Each row below holds a small network's activations on one input, seen along a few directions.
In each table, some parts of the input vary, and every possible input appears once, in random order.
A made-up example of a description, with smaller parts first: one of 8 places around a ring, together with either a single point or one of 9 places around a ring or (one of 2 separate values, together with one of 6 places along a line).
Shared parts are said once, and a part with two or three values counts as separate values.
In the rows, 128 means zero.

Other details of the inputs shift rows strongly along two fixed directions, in all tables alike. That doesn't count.

A family of inputs:
r1: [135 121 113 119  96 119 126 119 118 135 148]
r2: [117 130 129 136 150 131 127 157 139 118 122]
r3: [114 124 135 133 150 134 125 133 133 107 106]
r4: [145 110 125 129 102 113 121 118 133 147 144]
r5: [120 124 126 134 133 127 110 137 128 130 138]
r6: [145 106 115 128 106 113 129 104 124 139 134]
r7: [129 123 115 118  99 123 112 114 113 137 148]
r8: [111 123 135 134 152 130 130 130 134 110 105]
r9: [134 115 130 133 125 128 124 140 141 126 133]
r10: [115 133 146 140 142 145 132 141 129 108 117]
r11: [ 98 138 127 127 147 144 122 148 135 114 104]
r12: [124 124 141 137 125 135 135 125 121 116 137]
r13: [140 113 110 129 117 115 130 117 113 126 148]
r14: [136 133 117 125 107 126 112 106 124 142 157]
r15: [130 120 130 141 118 137 137 130 133 128 123]
r16: [138 110 126 130 109 112 127 118 137 146 139]
r17: [120 129 126 141 126 138 122 131 117 126 134]
r18: [133 119 129 115  95 121 119 109 119 130 147]
r19: [152 106 115 126 107 117 129 111 118 128 145]
r20: [141 122 119 136 100 122 131 117 112 139 152]
r21: [107 132 132 137 152 133 115 148 137 126 116]
r22: [120 135 119 132 129 127 136 122 143 133 133]
r23: [128 133 118 127 112 126 114 106 130 144 148]
r24: [126 121 124 134 133 121 130 141 131 126 142]
r25: [133 117 130 114  98 120 125 109 117 127 150]
r26: [144 114 108 128 108 114 123 114 112 132 148]
r27: [121 126 130 123 137 142 140 150 141 105 112]
r28: [120 123 127 133 136 125 116 136 126 128 142]
r29: [117 133 136 129 128 130 129 112 144 128 132]
r30: [100 132 133 138 160 132 121 149 140 125 110]
r31: [128 120 113 120  97 112 131 111 122 144 141]
r32: [123 120 140 131 129 125 117 133 134 123 137]
r33: [121 118 113 135 133 119 133 124 126 126 123]
r34: [113 136 129 145 143 139 140 147 131 120 112]
r35: [102 133 141 125 143 142 129 143 141 107 103]
r36: [122 120 131 126 153 152 145 141 145 129 114]
r37: [118 134 130 142 146 140 145 150 126 111 122]
r38: [148 108 115 128 109 122 124 116 123 127 138]
r39: [121 137 123 129 134 136 122 124 133 124 144]
r40: [127 120 130 141 120 133 142 126 134 131 121]
r41: [130 122 116 117 102 121 118 113 111 135 152]
r42: [134 116 112 129 116 121 110 113 110 131 144]
r43: [140 127 132 121 107 123 125 101 128 132 160]
r44: [112 128 120 138 157 134 133 148 135 109 104]
r45: [114 145 126 134 153 145 135 150 149 110 120]
r46: [120 127 129 124 134 144 134 151 143 108 108]
r47: [109 128 130 126 142 141 141 147 149 113  96]
r48: [119 121 124 136 132 116 130 134 136 137 131]
r49: [120 121 126 137 152 140 133 146 143 107  98]
r50: [127 125 122 138 107 126 120 112 112 144 143]
r51: [134 121 119 138 102 115 137 109 115 148 145]
r52: [150 124 120 124 100 127 126 110 138 138 152]
r53: [111 123 134 122 119 127 129 120 133 123 122]
r54: [104 136 124 128 144 139 136 153 140 112 104]
r55: [115 127 122 134 158 137 123 141 122 107 117]
r56: [142 130 115 125 108 120 132 111 127 137 161]
r57: [112 141 141 130 146 142 128 131 150 115 117]
r58: [135 120 113 118  99 117 132 118 116 133 152]
r59: [123 137 133 131 152 149 141 147 155 106 117]
r60: [122 136 119 132 127 131 131 125 143 131 135]
r61: [131 112 132 118 118 132 131 104 124 148 149]
r62: [ 99 135 126 126 143 137 126 140 133 120 107]
r63: [116 120 116 134 136 123 119 119 121 128 122]
r64: [134 120 136 134  98 122 126 103 116 140 145]
r65: [225 199 170  70 158  93 132 153  82 165  75]
r66: [114 126 136 134 156 140 125 142 133  98 108]
r67: [168 167 163  98 147 105 120 138 106 150  96]
r68: [114 137 122 132 132 132 122 117 138 135 133]
r69: [118 121 116 134 134 127 115 123 121 125 124]
r70: [126 127 136 141 142 146 145 148 134 109 116]
r71: [116 137 132 134 150 144 141 140 160 117 106]
r72: [136 129 132 124 108 127 120 106 133 131 153]
r73: [116 124 141 140 124 130 135 118 127 127 126]
r74: [142 110 126 124 111 115 123 103 111 124 150]
r75: [203 204 161  65 170 110 129 137  71 183  76]
r76: [124 118 141 130 132 123 124 132 131 120 141]
r77: [126 128 135 142 138 148 139 149 137 112 112]
r78: [131 129 125 131 122 137 132 124 151 128 129]
r79: [124 119 123 123 114 133 132 131 140 124 119]
r80: [214 201 157  64 161 103 141 137  73 185  81]
r81: [113 128 127 142 128 132 128 123 121 135 127]
r82: [131 113 136 127 107 107 119 106 127 146 147]
r83: [112 136 133 142 149 145 131 145 121 113 121]
r84: [133 118 120 132 111 111 122 124 128 146 147]
Each input here is: one of 4 separate values, together with either a single point or (one of 4 places along a line, together with one of 5 separate values).
Changing only the choice among 4 separate values turns r10 into r17. The same change can be made to r57. Which row results? -> r23
Changing only the choice among 4 separate values turns r25 into r41. The same change can be made to r8. Which row results? -> r63
Change only the choice among 4 separate values in r30. List by row number the other rows that result. -> r16, r48, r82
Change only the choice among 4 separate values in r32. List by row number the other rows that result. -> r2, r5, r9

A family of inputs:
r85: [162 129 100 137  89 101 130 110 103 180 158]
r86: [176  97 123 112  67 108 132 115 110 135 150]
r87: [168 158 158 110 160 129 148 184 124  96  61]
r88: [165 174 135 105 170 147 153 168 115  90  71]
r89: [149 116 150 133  77 119 134  91 146 153 157]
r90: [175  85 117 125  86 107 129 109 121 115 153]
r91: [145  99 127 112  96  83 106  78  90 154 135]
r92: [144 179 171  93 175 103 125 155  89 137  37]
r93: [160 171 184 113 183 136 145 148 148 121  69]
r94: [ 84 115 122 184 170 147 110 160 109 103 175]
r95: [173 117 115 108  63 109 144 112 100 134 153]
r96: [161  91 122 120  71 107 140 119 119 123 152]
r97: [ 83 108  98 168 142 152 141 157 150 128 133]
r98: [147 100 107 142  98 104 126 119 119 173 157]
r99: [111 187 130 101 191 148 129 162 145 112  90]
r100: [168 198 130 106 199 124 152 167  97 150  70]
r101: [161 119 119  97 100  96  95  95 127 164 165]
r102: [164 208 182  93 164 145 153 154 124 146  63]
r103: [ 60 105 120 174 137 187 151 119 194  85 149]
r104: [120  96 124 134  81  97 105  89 107 147 137]
r105: [ 53 104 135 169 126 177 157 134 192  94 141]
r106: [137 124 106 108  90 111 110  72  80 159 140]
r107: [168 211 172  90 178 144 160 140 121 136  70]
r108: [130 204 170 108 202 134  89 174  93 109 120]
r109: [148 119  84 144 106 117 132 101 112 162 167]
r110: [158 155 140 122 205 121 136 177 121 141  70]
r111: [196 119 116 114 110  74 126 103  92 187 150]
r112: [163 139 130 110  84 133 139  72 122 164 164]
r113: [ 85  86 143 159 140 164 140 123 190 100 139]
r114: [ 45 111 103 161 133 163 117 148 191  93 149]
r115: [128 196 145  93 174 139 120 172 135 134  80]
r116: [107  68 116 150 134 152 139 150 162  71 130]
r117: [186 125 106  99  78 113 144  99  92 132 154]
r118: [144 144 113  99  80 102 111 100 120 167 167]
r119: [164 122 120 104  99  91  95  93 130 158 164]
r120: [157 199 165  79 179 110 121 172 127 143  68]
r121: [146 178 169  92 174 111 119 156  89 141  36]
r122: [ 88  92 128 139 147 129 110 121 130 110 105]
r123: [ 99 113 123 126 151 127 112 137 167 112 136]
r124: [163 171 134  98 171 153 153 170 112  95  71]
r125: [116 114 103 121  94 113 118  75  92 143 145]
r126: [121 184 155 101 171 122 131 155  92 128  46]
r127: [ 94  80 103 179 160 135 131 149 165 112 136]
r128: [198 133 121  93  63 107 136 111  85 151 143]
r129: [ 51  88  90 187 143 158 149 159 169 108 145]
r130: [175 122 138 124  90 112 106 115  59 112 193]
r131: [ 48  99 113 156 128 153 121 130 138 104 114]
r132: [ 75  84 104 170 116 170 150 159 171  61 135]
r133: [ 52  96 114 162 137 151 112 150 198  93 146]
r134: [141 205 136  84 189 143 121 159 127 131  81]
r135: [187 128 119 117  94  77 130 112  92 194 147]
r136: [134 137  96 113  96 121 106  90 133 148 175]
r137: [169  81 117 119  86 105 135 109 119 116 156]
r138: [ 61  87 144 170 128 173 145 136 199  98 138]
r139: [ 56 104 102 159 141 154 122 115 138  92 119]
r140: [ 80 103  83 169 156 163 142 144 152 118 143]
r141: [133 118 119 111  89 108 101 108 139 159 165]
r142: [ 69 116 160 177 148 173 118 133 143  81 181]
r143: [116 145 155 122 193 122 117 152 118 105  49]
r144: [ 31  90 109 174 130 157 122 132 154  87 118]
r145: [171 114 151 113  90 105 135  78 132 159 158]
r146: [141 129 138 132  72 130 139  87 140 153 162]
r147: [ 85  89 106 181 144 138 136 158 165 119 134]
r148: [112 117 137 140 106 109  79  91  55 127 180]
r149: [162 124 155 116  75 108 140  88 132 166 155]
What do these inputs look like to the network? -> one of 5 separate values, together with either a single point or (one of 3 separate values, together with one of 4 places along a line)
Changing only the choice among 5 separate values turns r96 into r92. The same change can be made to r116. Which row results? -> r122
Changing only the choice among 5 separate values turns r124 into r106. The same change can be made to r88. Which row results? -> r139
A walk changes only the place on the line of 4. It starts at r109 and steps to r85. List the rest of the walk in order. -> r147, r127
Change only the choice among 5 separate values in r115. List by row number the other rows that result. -> r97, r102, r128, r131
Change only the choice among 3 separate values in r113. List by row number the other rows that result. -> r93, r145
Change only the choice among 3 separate values in r134. List by row number the other rows that result. -> r99, r136
